J_662: [148 138 129 137 185 129 129 136 118  79 164 114  94 108 129 135  94 107
 195]
J_462: [109 119 135 110 180 113 121  94 153 104 113  76 161  71 162  75  50 155
 125]
J_961: [189  90  88 146  75 170 178 171 112 125 111 133 139 118 158  88 148 149
 109]
J_570: [ 85 148 156 104 114  93 196  78 161 161 100 101 118  99 141 115 134 104
 116]
J_45: [ 87 135 139 155  79 118 133 146 106 110 136 112 145 164 112 151 123 128
 161]
J_524: [148 143 168 119 137 131 116 144 222 153 136 139 122 152  98 144 114 185
 140]
q: [109 119 135 110 180 113 121  94 153 104 113  76 161  71 162  75  50 155
 125] | J_462
q: [148 143 168 119 137 131 116 144 222 153 136 139 122 152  98 144 114 185
 140] | J_524
q: [ 90  88 146  75 170 178 171] | J_961
q: [ 87 135 139 155  79 118 133 146 106 110 136 112 145 164 112 151 123 128
 161] | J_45
q: [ 76 161] | J_462

J_844: [103 152 111 176 124 137 175 135 160  96 126 151 205 103 105 132  99 126
 132 105 176  63  79 106 165 179  58  30 147 171 136  89  75  22 116  96
 203 112  72  82 180 163 145  98 133  70]
J_546: [138 119 122 145 130 125 131 122 126 126 156 125 114 144 117 123 150 138
 143 134 113 133 151 143 139 145 168 118 119 102 135 101 121 153 148 158
 127 128 133 127 115 105 118 122 129 133]
J_660: [108 133 116 155 126 144 162 135 138 109 153 147 168 110 113 137 116 135
 123 113 145  86 102 107 147 163  81  64 141 147 136 106  86  62 120 105
 176 125  84  87 155 145 129 105 130 154]
present: [ 79 105 165 179] | no
q: [138 119 122 145 130 125 131 122 126 126 156 125 114 144 117 123 150 138
 143 134 113 133 151 143 139 145 168 118 119 102 135 101 121 153 148 158
 127 128 133 127 115 105 118 122 129 133] | J_546
present: [105 129] | no

J_832: [ 39 221 148 135  65 105 221 200 202 105 202 149 126 125 110  62 229 120
 132  73  76]
J_881: [ 86 192 126  32 152 109  60 205 193 129 125 126  62  20 127 110 187 143
 131  48 116]
J_138: [ 69  34 101 106  65 221 202 135 147 200 105 210 203 205  51 198 148 128
 199  41 201]
present: [221 200] | yes
q: [202 149 126 125 110  62] | J_832
common J_138 J_881:  | [205]
present: [205 193 129] | yes
q: [106  65 221 202 135 147 200 105] | J_138
common J_881 J_138:  | [205]

J_139: [ 54  81 204  76 158 198 207]
J_708: [172 210 202 118  77 128  73]
J_557: [198  59 171 112 119  33 140]
J_548: [172 210 202 118  77 128  81]
J_11: [170 112 172  61  77 171 186]
J_525: [ 77  77  80 167 150  78 197]
J_417: [104 190  57 119 185  82 187]
J_204: [176 112 171  59 100 113 199]
q: [172 210 202 118  77 128  81] | J_548
q: [190  57 119 185] | J_417
present: [209 202 118] | no
q: [ 80 167] | J_525
q: [112 171  59] | J_204
present: [197  78 150 167] | no
q: [210 202 118  77 128  81] | J_548

J_27: [113 137 148 136 133 141 157 171  72 185 172 169 104 111 142 196 108  93
 147 132  92 173 142  86 162 175 151 151 129 152 145 157 178  94 107 181
 165 109 136 157 145 162 142 164 114 118 139 120 128 157 197 122 123 149
 137 126 147]
J_439: [ 84 110 174 153 141 117 145 163 144 152 163 168  94 166 169 178  80 158
 158 112  92 127 196  61 145 160 166 139 182 142  82 183 165 156  99 168
 151 184 131 158 131 112 113 115 135 110 133 200 124 161 129 137 120 113
 137 122 176]
J_938: [187 122 115  91 120  64  95  56 182 161 137  94 118 112 118 163 124  94
 169 140  82 183 118 114 157 188 164 171 107 136 199 111 153 110  92 165
 151  72 111 129 162 151 131 200 116 117 143  80 132 138 210 129 130 137
 152 131 147]
J_386: [129 181 132 168 148 134  72 185 157 169 171 172 156 213 121 139 132 191
  85  95 136 113 131 183 133  89 157 106 158 176 112 168 123 199 164 164
 115 169 136  85 142  92 143  88 149 142 154 148 123 161 120 125 127 108
 139 122  96]
J_986: [110 176 148 168 145 122  74 213 150 163 166 192 170 208 133 147 142 188
  82 111 161 105 119 182 144  87 137  99 164 172  91 192 146 191 194 157
 123 193 155 112 127  94 166  71 154 141 168 172 124 163 109 117 135 124
 144 124 101]
J_212: [114  96 154 163 130 127 187 122 115  91 123  64  95  56 182 161 137  94
 152 161 161 167 179  91 122 156 119 151 140 141 130 131 138  60 112 137
 173 128 172 197 142 235 123 166 131 176  85 149 167 142 146 178 142 187
  97 167 162]
J_653: [ 62 115 178 151 130 104 142 193 137 130 141 162 111 144 166 191  97 132
 132 125 120 124 181  72 157 145 133 121 168 145  68 202 188 125 139 164
 157 185 153 177 112 124 148  97 129 110 147 196 119 161 131 115 123 137
 134 118 156]
J_888: [215 155 110  94 145 183 180  72 153 146 116 125 160 119 107 113 164 113
 185 167 120 132 109 166 153 182 154 179  98 114 230  80 131 136 121 124
 136  72 109 122 163 139 140 211 134 128 157  72 146 113 187 139 153 139
 171 146 150]
J_842: [131 121 151 155 155 139 123 121 154 186 192 176  92 206 154 139  74 202
 170  88  67 122 185  86 120 155 205 152 189 142 112 144 114 211  62 165
 125 174  98 105 156  86  71 130 145 117 117 185 129 155 119 162 118  76
 139 124 175]
J_851: [169 120 127  84 127 134 136 116 105 134 108 186 193 116 120  73 187 128
 159 187 192 108 132 176 141 133  88 136 111  79 151 106 135 138 190  60
 119 140 137 157 107 107 166 134 147 124 166 135 140  87  94 120 163 146
 164 143 145]
J_697: [ 93 106 171 156 145 121 146 149 145 159 172 166  87 170 172 170  76 168
 167 107  85 128 203  58 136 163 177 146 188 140  88 172 151 166  83 167
 148 183 124 151 138 114  97 122 138 114 122 202 129 160 125 150 120 106
 134 126 182]
J_292: [122 170 144 172 151 129  71 191 153 177 183 194 155 224 134 136 127 207
  97  98 140 103 129 173 132  93 160 109 175 170  97 177 125 213 164 159
 116 193 138  95 138  84 138  79 157 141 154 175 126 163 103 133 131 104
 142 125 112]
present: [119 141] | no
present: [213 121] | yes
q: [110 176 148 168 145 122  74 213 150 163 166 192 170 208 133 147 142 188
  82 111 161 105 119 182 144  87 137  99 164 172  91 192 146 191 194 157
 123 193 155 112 127  94 166  71 154 141 168 172 124 163 109 117 135 124
 144 124 101] | J_986
q: [ 72 185 157 169 171 172] | J_386
q: [187 122 115  91 123  64  95  56 182 161 137] | J_212
present: [205 152 190] | no

J_890: [222 142 118 187  71 190]
J_223: [132  95  80  89 190 113]
J_46: [132  95  80 153 190 113]
q: [132  95  80  89 190 113] | J_223
common J_46 J_890:  | [190]
present: [142 118] | yes
present: [132  95] | yes

J_591: [ 78  34 223 227 217 120 231 238 152  46]
J_644: [ 25 129 217 138  65 121  25  17 210 177]
J_147: [ 25 129 217 120 179 234  25  17 210 134]
J_877: [135  74 230 120 179 205 223 228 170  37]
common J_644 J_591:  | [217]
q: [135  74 230 120 179 205 223 228 170  37] | J_877
present: [120 217 129  25] | no
present: [217 120] | yes
q: [ 25 129 217 120 179 234  25  17 210 134] | J_147

J_513: [154 123 107 110 151 123 107 110  59 122 137 112 108]
J_404: [ 85 143  59 111 151 123 107 110  59 112 109 112  60]
J_480: [ 85 143 222 111 151 123 107 110  59 112 137 112 108]
q: [143 222 111 151 123 107 110  59 112 137] | J_480
q: [154 123 107 110] | J_513
present: [107 110  59 122] | yes
present: [108 110  59] | no
q: [ 85 143  59 111 151 123 107 110  59 112 109 112  60] | J_404
q: [ 85 143 222 111 151 123 107 110  59 112 137 112 108] | J_480

J_449: [168  16  85 190 104]
J_566: [168 104  85 190 136]
J_435: [168  16  85 190 136]
J_645: [127 166 163 131 162]
J_537: [120 162 148 138 133]
present: [17 85] | no
common J_645 J_537:  | [162]

J_965: [131 121 110 155 125 114 125 126 122 113 124 108 115 140 148 123 117 159
 137 115 140 113 111 147 132 128]
J_134: [105 149  86  98 131  97 159 129 128 123 167 107 122  97 164 161 192 118
 136 120  98 108 133 129 105 148]
J_468: [140 111  95 104 112 129  87 117 110 125 123 124  36 110 113 217 137 109
 119  64 113 127 135  97  92 167]
J_162: [123  89 163 100 109 115 126 127 122 120 181 132 115 135 136 178  84  94
 128  89 136 131 118 129  96 147]
J_742: [103 164 107 168 107 121 119 122 135 147 135 139 128 120 126 142 132 144
 134  84 148 127 142 134 135  92]
J_284: [129 150 174 132 138 122 165 129 130 137 126 113 147 111 104 180 120 154
 127 156 140 124 139 138 119 148]
J_827: [119 170  89  86 123 113 127 128 128 121  53 122 132 136 124  88  99 143
 126 176 146 124 154 134 166 118]
J_90: [118  98 102 133 128  99  80 121 127 120 146 149 179 103 121  56 139 139
 133 100 135 135 125 105 185 153]
J_456: [130 101 120 118 128 116 131 134 131 151 124 148  60 134 146  79 113 128
 129 157 102 135 112 133 133 101]
J_957: [105  98  48 121 156 139 106 147 117 123 108 140 180 133 117 175 138 126
 137 112 163 128  99 170 130 132]
present: [132 181] | no
present: [123 108 140 180 133] | yes
present: [180 120 154] | yes
q: [105  98  48 121 156 139 106 147 117 123 108 140 180 133 117 175 138 126
 137 112 163 128  99 170 130 132] | J_957
q: [123 108] | J_957

J_737: [128  86 152  38 153 102  93 129 145 165 163 126 117]
J_786: [144 167  99 158 153 102  75  85 130 165 115 137 124]
J_554: [149  61 145  38 146 151 183 228 150 126 164 137 117]
J_766: [127  77 145  38 153 108 138 167 150 165 163 137 117]
J_581: [155  60 145  38 142 157 186 234 150 116 163 137 117]
J_953: [144  71 145  38 153 119 156 189 150 165 165 137 117]
J_578: [ 75  85 130 165 118 102  93 129 150 165 163 127 117]
J_109: [144 190  90 199 153 102  93  42 114 165  86 137 146]
J_459: [144 167  99 158 153 102  75  85 130 165 115 137 123]
J_66: [152 151 117 138 153 102  69 100 145 165 128 137 117]
J_230: [144  70 145  38 153 120 158 191 150 165 165 137 117]
J_512: [149 123 145 103 153 102 144 117 150 167 145 137 117]
present: [150 166] | no
q: [ 69 100 145 165] | J_66
present: [144 102 153 103] | no
present: [183 151 146] | no
q: [144 167  99 158 153 102  75  85 130 165 115 137 123] | J_459
present: [144 190  90] | yes
common J_581 J_109:  | [137]

J_540: [127 131 154 144 129 117 154 133 139 127 113 131 127 140 140 131]
J_556: [101 102 129 150 123 135 141 147 114 139 127 131 157 125 142 140]
J_721: [138 136 120 132 129 140 128 146 128 145 125 126 140 119 163 121]
J_239: [129 187 123 135 131 130 122 125 123 137 141 149 113 152 154 117]
q: [138 136 120 132 129 140 128 146 128 145 125 126 140 119 163 121] | J_721
present: [131 130] | yes
present: [120 131 129 140] | no
q: [127 131 157] | J_556
q: [139 127 113 131 127 140 140] | J_540

J_899: [121 141 182 132 126]
J_627: [145 108 115 145 217]
J_297: [108 109 115 145 217]
J_927: [136 109 110 120 138]
J_980: [116 140 105 136 103]
J_32: [149 167 108 166 137]
J_928: [108 109 106 136 212]
J_606: [109 114 127  81  64]
J_296: [116 140 105 136  63]
present: [81 64] | yes
common J_927 J_297:  | [109]
present: [138 120 110 109 136] | no
common J_627 J_32:  | [108]

J_972: [133  93 114 116]
J_527: [154 134  36 135]
J_544: [133  93 114 131]
J_886: [162 139 168 184]
J_779: [133 158  66 110]
J_741: [ 36  96  90 115]
J_565: [153 159 202 188]
J_128: [102 109  36 133]
common J_527 J_741:  | [36]
present: [36 96] | yes
q: [133 158] | J_779
common J_972 J_128:  | [133]
common J_527 J_128:  | [36]

